[140 124 187 170  99 143  72  72 114  59 100 103 122 102 140 127 173 146
 115 113 153 169 142 144 146 102 159]  j_370
[118 115 137 157 103 142  74  92 109  89 103 107 104 120 147 111 164 153
 146 169 113 146 142 144 115 111 154]  j_664
[173  95 126 182  79 163 106 120 130  71 123 120 105  99 142 124 143 138
 124 210 131 166 138 147 101  77 176]  j_875
asked: [137 157]  j_664
asked: [142 124 143 138 124 210 131 166]  j_875
asked: [113 153]  j_370
asked: [153 146 169 113 146 142 144 115]  j_664
gone j_370: [100 187  59 173 170 124  72 146 114 169 146 142  99 102 102 144  72 113
 140 115 143 159 140 127 122 153]  [103]
then: [163 106 120 130  71]  [123 120]
asked: [173  95 126 182  79 163 106 120 130  71 123 120 105  99 142 124 143 138
 124 210 131 166 138 147 101  77 176]  j_875

[ 98 150  81 137 188 131 128 151 135 122 157  68 126  76 172 137 159  52
 114  91 154 120 180 122 105 188 156]  j_553
[157  66 142 121 139 131 112 151 138 146 116 138 125 151 148 157 105 118
 176 109 118 140 139 100 147 133  93]  j_937
[112 152  75 138 191 121 143 144 130 122 152  59 126  89 169 131 154  55
 116  80 141 123 173 130 106 184 176]  j_879
[112 157  79 164 178 113 152 156 164 134 156  76 113  99 171 136 146  44
 132  87 134 118 184 120 103 153 176]  j_954
[ 59 154 151 147  64 128  77  98 144  93 104 171 144 107 142 151 108 105
 103 112 134 106 175 111 136 114 112]  j_492
then: [157  68]  [126  76]
asked: [112 157  79 164 178 113 152 156 164 134 156  76 113  99 171 136 146  44
 132  87 134 118 184 120 103 153 176]  j_954
asked: [135 122 157]  j_553

[159 129 158 215 216 215]  j_82
[162  61  37 106  43 106]  j_902
[ 66 219 215 122 187 122]  j_27
[191  37  44 136  72 137]  j_475
[ 65 220 214 121 185 120]  j_404
len: [ 65 220 214 121 185 120]  6
len: [159 129 158 215 216]  5
asked: [ 66 219 215 122 187 122]  j_27
gone j_475: [ 44 191  37 136 137]  [72]
gone j_404: [185 121  65 220 214]  [120]

[125 150  76 131 107 130 108 109 182 115 173 148 143 132 147  80  94 106
 146  85 142 189 150  84 135 158 131 131 167 160 123  85 145 116 169 102
 128 113  79 116  80 167 148 157 126 144 174 104  84 126 139] : j_445
[171  74 179 144 170 121 110 129 129 129  91  95 119 117 157 174 155  89
 133 132 139 147  47  86 146  85 116 102  81 120 175 104 137 105  76 204
  48 106 150  55 157 118 119 148 159  58 227  31 123 146 113] : j_489
[171  74 191 129 130 121 110 129 129 129 110  95 119 117 157 174 155  89
 133 132 139 147  92  86 146  85 116 102  81 120 175 104 137 105  76 204
  55 117 150  55 157 118 119 148 159  58 227  31 123 146 113] : j_473
gone j_489: [139  85 146 227 132 113 174 106 179 133 146 105  31  76 157 120  91  74
 119 171  58 175  47  55  86 159 137 170 102 157 118 150 129 121 155  89
 144 119  95 123  81 147 110 116 129 129 117 148 204 104]  [48]
len: [125 150  76 131 107 130 108 109 182 115 173 148 143 132 147  80  94 106
 146  85 142 189 150  84 135 158 131 131 167 160 123  85 145 116 169 102
 128 113  79 116  80 167 148 157 126 144 174 104  84 126 139]  51

[147 209  81 219 196 219 119  67 185 108  83 218 169 175  89 107  92 110
 218] : j_654
[147 210  81 220 195 219 118  84 186 107  83 218 168 176  89 106  92 110
 124] : j_198
[147 210  81 220 194 219 118  66 186 107  83 218 168 176  89 106  93 110
 124] : j_193
gone j_198: [186  89 118  84 220 168  92  81  83 110 124 210 195 147 218 106 107 219]  [176]
asked: [147 210  81 220 195 219 118  84 186 107  83 218 168 176  89 106  92 110
 124]  j_198
gone j_198: [118 168 176 107 219 195  89 210  81  84 186 110 218 147 106 124 220  92]  [83]
len: [147 210  81 220 195 219 118  84]  8
asked: [147 210  81 220 194 219 118  66 186 107  83 218 168 176  89 106  93 110
 124]  j_193
len: [147 210  81 220 194 219 118  66]  8

[144 140 114 127 138 130 134 136] = j_271
[ 49 212 153 170 217 117 138 134] = j_309
[154 137 138 127 114 101 172 135] = j_835
[102  48 212 153 170 217 128 103] = j_641
asked: [ 49 212 153 170 217 117 138 134]  j_309
gone j_641: [153 102  48 170 217 128 212]  [103]
asked: [154 137 138 127 114 101 172 135]  j_835
asked: [ 48 212 153 170 217]  j_641
then: [140 114 127 138 130]  [134 136]
then: [114 127 138]  [130 134]

[122 144 149 142  56  95 134 142 152 107  99 143 148 161 121 175 156 158
  84 146  99 100 108 135 130 132 127 104 136 151 156 139 120 180  94 154
 150 159 115 135 140 147 116 102 134  60 117 154 105 131 168 104 112 132
 171 119 104 110] : j_853
[101 155 197 126  73  91 128 120 117 111 124 146 188 110 114 201 129 131
  71 112 107  76  66 121 133 114 167 129 151 137 183 148  93 183 107 155
 147 142  88 131 141 158 106  83 130  94 113 172 124 129 142 131 121 154
 181 167 115  89] : j_784
[124 143 146 144  54  96 134 143 156 107  98 142 145 165 122 173 158 160
  85 148  98 102 111 137 131 132 122 102 135 152 147 138 122 180  93 154
 150 160 118 134 141 146 117 103 134  59 118 151 103 132 170 102 111 129
 169 115 103 112] : j_857
[106 145 167 131  61  99 150 122 138 101 106 161 151 165 133 178 145 160
  89 152 114 103 119 150 105 142 152 105 122 143 138 139 120 184  92 165
 144 185 118 157 143 148 105 106 127  85  86 136 121 108 152  87 109 133
 184 124 124 115] : j_674
[102 151 185 131  65  90 142 118 129 110 118 153 172 128 125 190 136 140
  81 126 110  84  91 132 119 129 159 120 143 139 158 147 100 183  99 159
 145 159 100 145 135 154 107  93 127  84  98 165 121 121 152 109 120 144
 181 143 116 100] : j_590
[115 144 154 136  58  99 145 132 146 102 100 155 144 171 132 174 152 164
  89 154 109 106 122 149 114 141 141 102 123 148 140 138 123 183  91 163
 146 179 122 149 143 146 109 107 129  72  93 137 115 116 159  89 108 129
 179 116 118 116] : j_892
[102 151 185 131  65  91 142 118 129 110 118 153 172 128 125 190 131 140
  81 126 110  84  91 132 119 129 159 120 145 139 158 147 100 183  99 159
 145 159 100 143 135 154 107  88 127  84  98 165 121 121 152 109 120 144
 181 143 116 100] : j_592
[120 146 156 138  59  96 133 139 145 106 103 145 153 154 120 180 152 156
  81 141 102  99 105 134 129 130 135 108 137 149 157 140 116 181  95 155
 149 160 114 135 142 149 113  98 133  66 115 154 110 129 161 105 112 134
 174 126 107 106] : j_498
[154 152 185 126  66  99 143 119 129 102 115 158 161 143 128 191 134 154
  82 138 115  97 106 144 112 134 162 117 126 139 150 141 109 185  96 164
 144 176 111 149 145 153 102  96 127  94  88 141 126 111 144  99 111 139
 187 137 126 105] : j_715
asked: [122 144 149 142  56  95 134 142 152 107  99 143 148 161 121 175 156 158
  84 146  99 100 108 135 130 132 127 104 136 151 156 139 120 180  94 154
 150 159 115 135 140 147 116 102 134  60 117 154 105 131 168 104 112 132
 171 119 104 110]  j_853
gone j_784: [167 137  71  94 114  66 124 146 124 129 112 154 183 172 121 129  91  83
 158 114 151 201 111 101 113 120 142 128 148 155 126 142 130 197 107 110
 131  93 155  76 141 107 181 167 117 131 133 106 183 188 131 115 121  88
 147  89 129]  [73]
len: [106]  1
asked: [140 147]  j_853
asked: [102 151 185 131  65  91 142 118 129 110 118 153 172 128 125 190 131 140
  81 126 110  84  91 132 119 129 159 120 145 139 158 147 100 183  99 159
 145 159 100 143 135 154 107  88 127  84  98 165 121 121 152 109 120 144
 181 143 116 100]  j_592
asked: [128 125 190 131 140  81 126 110  84]  j_592

[186 108 158 108] = j_700
[186  80 170  91] = j_808
[175 179 126  86] = j_794
[ 49  42 126  57] = j_249
len: [ 49  42 126]  3
len: [175 179 126]  3
asked: [ 49  42 126  57]  j_249

[ 52 113 108  86 144] -> j_369
[ 52 113 108  76 107] -> j_469
[ 52 113 108  76 144] -> j_176
gone j_469: [ 76 107 113  52]  [108]
asked: [ 52 113 108  76 107]  j_469

[ 97 200 192  96 172 134 108  74 143  89  83 165  82 147 123 173] = j_814
[145 146 121  79 151 108 177 221  98  54 111 121 136 160 144  47] = j_534
[ 97 200 192 172 108  96 134  74 124 177 142 146 188  80 111 112] = j_239
[159  52  63  80 152 160 127 192 137  69 114 108  67 179 144 140] = j_302
[ 91 209 201 176 107  93 134  68 122 181 142 150 196  75 109 108] = j_993
[112 193 183 176 104 104 126  68 132 185 145 143 177  83 111 129] = j_459
[103 201 191 180 101  96 133  69 128 188 148 142 186  78 111 122] = j_408
[114 160 166 106 169 145  89  80 114  94  80 188 153 115 115 100] = j_863
[ 93 205 197 174 108  94 135  72 122 178 142 148 192  78 110 108] = j_831
asked: [ 91 209 201 176 107  93 134  68 122 181 142 150 196  75 109 108]  j_993
then: [142 146]  [188  80]
then: [201 176]  [107  93]
then: [ 97 200 192 172 108  96 134  74]  [124 177]

[134 131 127 127 135 125 129 121 130 123 140 140 172 138 132 128 131 128
 117 126 128 119 124 132] -> j_223
[129 121 128 123 140 128 117 126 127 119 124 132  31 156 134 119 120 120
 123 140 130 116 114 117] -> j_776
[134 131 127 127 135 125 129 121 130 123 140 140 172 138 132 128 131 128
 117 126 128 119 124 123] -> j_126
len: [134 131 127 127 135 125 129 121 130 123 140]  11
len: [134 131 127 127 135 125 129 121 130 123 140 140 172 138 132 128 131 128
 117 126]  20
asked: [172 138 132 128 131 128 117 126 128 119 124 132]  j_223
len: [129 121 128 123 140 128 117 126 127 119 124 132  31 156 134 119 120 120
 123 140 130 116 114 117]  24
asked: [134 131 127 127 135 125 129 121 130 123 140 140 172 138 132 128 131 128
 117 126 128 119 124 123]  j_126
asked: [134 131 127 127 135 125 129 121 130 123 140 140 172 138 132 128 131 128
 117 126 128 119 124 132]  j_223

[121 140 134 137  88 132 152 139 123 204 168 166 159 125 119 127 124 116
 155 131 106 107 133]  j_363
[128 115 132 152 113 173 219 102  97  65 120 129 163 164 124 123  80 113
 133 134 174 132 133]  j_332
[128 115 132 152 113 173 219 102  97  65 120  61 130 121 127 114 136 128
 116 106 141 114 121]  j_95
[117 120 139 134  76 194  71 148 144  60 130 159 116 122 129 144 114 138
 143 164  83 144 133]  j_278
[141 120 123 136 162 154  83 127 142  94 146  61 111 105 132 130 137 142
 106 151 130 125 119]  j_331
[137 143 146 117  92  75  81 134 144  75 123 184 153 125 133 137  97 109
 154 117 120 119 130]  j_606
[158 135 130 118 113 150 155 153 149  85  83 116 103 143 119 121 164 112
 101 146 123 134 134]  j_610
[128 133 148 168 146 122 147  44 145  42 140 154 137 130 122 134 112 123
 162  85 116 130 133]  j_524
[145 136 131 125 136 118  79 146 120  73 120  91 117 125 128 159 123 147
 137 107 107 134 129]  j_728
len: [128 115 132 152 113 173 219 102  97  65 120 129 163 164 124 123  80]  17
asked: [128 115 132 152 113 173 219 102  97  65 120  61 130 121 127 114 136 128
 116 106 141 114 121]  j_95
gone j_278: [133  76 130 134 164 144  60 148 144 129 194 122  71 144 139 159 117 138
 120  83 114 116]  [143]
asked: [121 140 134 137  88 132 152 139 123 204 168 166 159 125 119 127 124 116
 155 131 106 107 133]  j_363

[ 87 109 130 149  85 110 109 112 156 121 120 121 122 119 140 199 123 184
  97  99 160  92 178  99 110 181 147 136 105 121 107 114  73 127 150 160
 137 131 149 130 127 161 154 106 144 116  87 138 154  96 167 128  70 144
  96 132 116 159  99 139 125 137 159 105]  j_996
[ 86 117 113 126  90 110 129 108 123 120 146 126 126 123 162 199 134 178
  80 109 174  74 179  90 132 150 144 129 108 127  99 108  92 138 140 178
 135 127 155 125 138 156 144  86 197 104 102 134 141 102 142 119  62 140
 102 116 106 146 109 136 125 132 154  98]  j_61
[110 112 143 135 123 148 117 123 139 121 144 120 158 119 159 173 117 137
  92 117 110 105 183 112 137 147 121 157 123 187 110 131 148 142 131 174
 136 101 164 102 135 169 134 130 152 112  99 187 121 101 136 147  92 119
 101 115 105 164 117 127 127 140 180 115]  j_4
[143 101 121 113 171 167 141 112 101 139 172  92 150 142 135 133 110 165
  73 127  92 133 138 125 146 127 102 125 154 153 116 160 163 118 127 140
 133 117 186 101 142 143  98  89 124 110 137 146  81 108 128 145  97 108
 108 127 103 145 127 139 129 188 193  92]  j_84
then: [108 127 103]  [145 127]
gone j_4: [148 187 147 164 142 148 159 117 120 130 123 152 173 169 117 115 105 137
 121 110 119 134 123 137 131 144 135 158 135 187 110 115  92 117 127 117
 105 183  92 101 121 140 157 136  99 147 123 164 110 131 112 121 101 180
 112 119 127 102 143 112 139 101 136]  [174]
len: [143 101 121 113 171 167 141 112 101 139 172  92 150 142 135 133 110 165
  73 127  92 133 138 125 146 127 102 125 154 153 116 160]  32
gone j_4: [123 140 135 117 121 115 120 101 152 131 130 134 136 169 121 135 123 164
 110 101 148 119 117  92 123 148 115 180 137 187 105 127 117 112 119 110
 136 147 187 183 117 102 158  92 121 110  99 127 173 112 144 147 131 143
 174 112 139 101 164 137 105 159 157]  [142]
asked: [118 127 140]  j_84

[ 80 139 131 131 122 131 133 122 105 132 145 152 132 125 125 122 132 124
 155 127 129  89 141 131 128 131 128 130 122 105 127 133 144 128 127 137
 130 121 128 131 127 116 127 149 127 122 130 142  94  58 126 112 129 129
 129 129 144  90 126 135]  j_832
[129 122 135  93 145 128 127 127 133 125 145 145 132 126 128 123 129 116
 151 129 128  76 138 133 129 127 124 130 120 107 129 136 143 133 128 134
 136 116 129 126 125 116 121 143 127 123 130 145 100  63 126 116 134 129
 126 134 146  93 125 138]  j_215
[131 125 131  90 139 133 127 118 135 132 142 145 130 120 122 128 131 123
 155 128 131  80 138 131 131 122 131 133 122 105 121 133 141 135 125 135
 136 118 128 139 131 116 123 154 129 124 126 146  92  60 128 112 129 131
 127 133 147  92 125 132]  j_556
len: [ 80 139 131 131 122 131 133 122 105 132 145 152 132 125 125 122 132 124
 155 127 129  89 141 131 128 131 128 130 122 105 127 133 144 128]  34
then: [ 80 139 131 131 122 131 133 122 105]  [132 145]
then: [ 80 138 131 131 122 131 133 122 105]  [121 133]

[134 131 133 126 126 128 125 129 112 138 112 145] -> j_60
[122 132 131 137 130 146 129 118 141 127 142 113] -> j_925
[209  46  48  65 216  41 216 215  40  65  40 216] -> j_276
[136 123 125 119 134 141 134 133 129 131 131 125] -> j_16
[130 133 133 117 113 127 113 128 114 131 119 143] -> j_777
[136 123 125 119 134 141 134 133 129 131 135 124] -> j_52
[175 207 208 176  40 217  39  41 215 198 215  42] -> j_666
[ 50 207 208 176  40 217  39  41 215 216 215  40] -> j_812
gone j_666: [ 39  42 207 175 215 217 215 208  41 198  40]  [176]
asked: [136 123 125 119 134 141 134 133 129 131 131 125]  j_16

